Read these off the array that follows. Indices start at 0.
1) Read off the bottom-right entry.
2) Read off the entry at row 0, column 1.
3) Read off the top-left entry.
4) Read off the entry directly below 3.41.
5) Read off the entry directly below -0.67.
6) Read off the entry in row 0 and column 2.
7) Read off the bottom entry of the column that holds the smallest entry.
8) Read off the entry in row 1 and column 2.
-0.19  -3.46   5.10  -0.03  -0.79  -3.40  -3.28  -0.17   3.41   0.35
-0.67  -3.62   4.48   0.31  -1.13  -2.74  -2.53   0.53   3.98   0.38
-1.04  -3.42   3.99   0.82  -1.43  -2.51  -1.96   0.82   4.36   0.48
-3.31  -0.26  -4.54  -0.66   1.00  -2.02  -5.63   0.99  -2.92   2.15
-3.45  -0.15  -4.46  -0.92   1.32  -1.77  -5.56   1.29  -2.96   2.19
-1.17  -1.52  -3.87  -0.08   2.00  -3.13  -3.88   1.06  -4.11   2.08
-5.70   1.17  -5.06  -1.46   0.31  -0.63  -7.37   1.23  -1.84   2.23
-1.86  -0.31   1.42   4.77  -4.63  -5.86   1.06  -0.58   4.84   1.24
-0.84  -0.92   3.10   3.50  -3.53  -6.94  -0.81  -1.67   3.61   1.13
1) 1.13
2) -3.46
3) -0.19
4) 3.98
5) -1.04
6) 5.10
7) -0.81
8) 4.48

B = ((78, 191, 184, 46, 69, 123, 37, 102, 160, 255), (88, 103, 96, 90, 91, 104, 83, 98, 108, 115), (59, 103, 95, 82, 79, 142, 33, 103, 158, 165), (88, 103, 98, 90, 91, 104, 83, 98, 108, 115), (109, 75, 83, 108, 104, 76, 127, 94, 62, 40), (88, 103, 96, 90, 91, 104, 83, 98, 108, 115), (88, 103, 96, 90, 91, 102, 87, 98, 104, 104), (92, 95, 96, 93, 92, 98, 95, 98, 95, 90), (88, 103, 97, 90, 91, 105, 78, 98, 113, 125), (111, 52, 60, 120, 110, 73, 137, 92, 51, 6), (88, 103, 96, 90, 91, 104, 83, 98, 108, 115), (99, 81, 85, 102, 99, 88, 111, 97, 79, 60), (93, 97, 96, 93, 92, 96, 97, 98, 94, 90), (87, 123, 117, 81, 88, 109, 70, 98, 123, 153), (82, 103, 96, 90, 91, 113, 70, 98, 121, 124))
The maximum: 255
The smallest entry -> 6
The entry just left of 75 is 109
The entry just left of the smallest entry: 51
The entry just right of 59?
A: 103
The entry just right of 121?
A: 124

[[ 3.31 -0.80 -3.01  4.15 -2.22  3.50  0.71  1.29  0.55]
 [-1.52 -0.18 -1.05 -0.89 -1.19  0.86 -0.93 -3.72 -1.58]
 [ 0.68  2.61 -1.07  1.40  1.86 -0.25 -3.33  0.39  4.04]
 [ 1.01  1.23 -2.44  7.76 -0.88  2.58  1.35  0.62 -1.64]
 [-3.81  0.09 -1.53  5.28  1.07  4.98 -0.72 -0.01 -4.56]
 [-0.78 -3.01  1.22  2.25  0.50  6.42 -2.59 -0.16 -1.15]
 [ 4.06  5.06 -3.39 -1.11  2.60 -3.20 -2.24  0.40 -0.16]
 [ 3.17 -0.60  1.69 -0.53 -2.93 -2.61  2.54  1.71  0.20]
 [ 6.03  0.71 -4.48  5.75 -1.98 -0.07 -6.32 -1.39  2.32]
 [ 6.71  0.29  0.69  0.02 -3.36 -1.07 -1.03  1.08  0.77]
 [-1.72 -1.81  0.27 -2.50  1.54  2.37  1.64 -0.53 -1.63]
 [ 3.84  2.67 -0.57  0.82  0.87  1.23 -0.60 -0.94  5.69]
 [ 1.25  0.45 -1.13  1.19  1.51 -2.96  1.70  3.75 -0.76]]
The entry just left of the smallest entry is -0.07
What is the entry just right of the centre entry? -3.20
The first entry in reading order is 3.31
What is the entry in the bottom-left corner? 1.25
What is the entry in the top-right corner? 0.55
The 3rd-last entry, reading row by row is 1.70
What is the bottom entry of the column that holds the largest entry? 1.19
What is the smallest entry in the first row? -3.01
The largest entry in the last column is 5.69
The fifth entry, reading row by row: -2.22
The entry directly below -1.15 is -0.16
The entry directly above the largest entry: 1.40
What is the entry directly above the smallest entry? 2.54
The second entry in reading order is -0.80
The entry directly above 0.45: 2.67
The entry directly above 2.67 -> -1.81
What is the median entry? 0.27
What is the second entry from the end, reading row by row? 3.75
What is the entry just left of the centre entry? -1.11
What is the entry directly below -3.81? -0.78
What is the top entry of the column that holds the largest entry? 4.15
What is the last entry, reading row by row? -0.76
The entry just right of the smallest entry is -1.39
The entry just right of 1.19: 1.51
What is the smallest entry? -6.32
The entry directly below -3.39 is 1.69
The second entry on the main diagonal -> -0.18
What is the third largest entry? 6.42
The last entry of the smallest entry's row -> 2.32
The entry directly below the centre entry: -2.93
